A small network was trained on invented records. Each row is its activation on one of them, seen along a few directions.
Here are examples, each followed by its value of one field, G.
Other fields move the rows too, some of them a lot.
In the rows, 500 means zero.
Strong random noise was added to every row along 4 fixed directions; ignore it. To show where, here is one row again and again, with new noise each time:
[452 522 460 462 508 580 625 591 390 283 413 462 506 580 647 334 470 594
 521 460 342 489]
[434 438 530 428 509 515 640 476 430 323 451 512 530 594 627 514 670 506
 518 392 502 585]
[492 622 416 368 286 434 527 560 476 563 368 539 592 527 383 320 394 541
 458 512 556 463]
[542 581 256 543 479 553 525 605 357 344 415 436 464 669 656 350 355 629
 561 538 293 389]
[503 610 435 471 405 495 454 617 525 574 411 467 489 431 459 272 253 588
 419 563 428 422]
[502 442 406 566 598 537 529 501 435 349 497 445 422 611 717 542 546 551
 533 464 387 506]

[556 544 349 518 442 475 424 538 487 520 440 472 493 547 489 482 353 534
 549 561 438 400]
g9
[506 468 549 506 491 431 372 474 651 697 505 480 436 373 507 517 528 484
 356 467 685 580]
g4
[575 476 383 540 430 399 402 444 553 649 512 524 490 555 458 670 520 469
 518 571 613 487]
g9
[428 367 595 598 707 593 509 553 565 401 507 388 354 401 774 494 542 585
 435 429 420 614]
g2
[479 545 453 380 385 538 728 469 298 322 455 609 656 712 418 511 639 492
 667 486 501 488]
g3
[481 450 527 555 605 592 557 465 430 348 551 470 465 557 576 535 565 481
 618 468 389 467]
g1
[562 692 293 532 377 506 381 639 461 593 405 456 518 504 382 281 159 598
 514 619 355 303]
g6
[622 459 229 584 425 355 382 404 514 615 514 496 463 664 598 727 648 474
 536 502 675 530]
g8
[552 596 361 488 425 491 507 504 384 448 493 522 583 642 443 508 463 506
 570 537 424 410]
g6
[524 506 478 507 523 462 486 433 490 534 536 521 523 531 520 608 572 476
 473 464 549 523]
g7
[512 500 407 528 497 510 478 524 495 481 465 458 446 528 651 437 540 557
 464 466 536 539]
g4
[657 427 283 689 555 391 274 376 563 663 633 472 364 613 539 774 509 428
 563 592 550 444]
g5
[512 450 497 510 486 489 517 483 513 471 517 517 489 546 515 514 575 479
 551 506 533 534]
g5
[632 617 180 598 473 428 354 469 416 588 522 484 471 679 517 573 380 534
 542 575 435 355]
g7
[513 532 443 439 432 426 473 497 508 549 457 513 535 528 518 508 533 509
 448 468 582 514]
g2
[386 547 714 352 371 468 505 599 654 612 365 485 557 245 371 236 413 516
 330 448 613 585]
g8
[470 516 595 489 492 526 481 500 544 574 519 511 500 397 357 437 421 467
 495 511 518 470]
g1
[549 614 364 568 492 551 455 559 441 545 510 491 471 533 404 431 239 548
 582 643 344 335]
g3

Which value of G does each new row have?
[418 540 635 357 387 479 556 546 553 524 406 516 551 395 441 299 519 498
 388 419 609 579]
g4
[400 472 597 441 566 591 690 506 401 274 475 510 555 561 607 458 648 531
 530 390 427 569]
g7
[450 567 463 401 401 515 596 602 448 407 360 495 571 516 553 306 489 589
 471 447 473 515]
g2
[416 530 635 399 437 496 504 573 586 548 403 474 516 348 498 279 490 531
 356 419 583 581]
g4
[544 450 460 573 570 504 462 488 534 495 541 481 441 502 552 599 470 504
 526 567 437 475]
g9
[394 564 500 320 361 543 715 613 372 288 316 520 626 587 567 247 577 594
 504 387 480 565]
g2
[474 317 619 560 626 473 489 416 616 496 581 473 408 429 672 686 721 446
 440 424 615 665]
g8
[485 581 631 322 298 401 542 458 536 651 482 636 691 435 197 500 538 400
 441 507 682 518]
g6
[542 562 392 497 435 485 505 489 422 478 483 522 566 616 431 542 489 496
 566 520 474 443]
g6
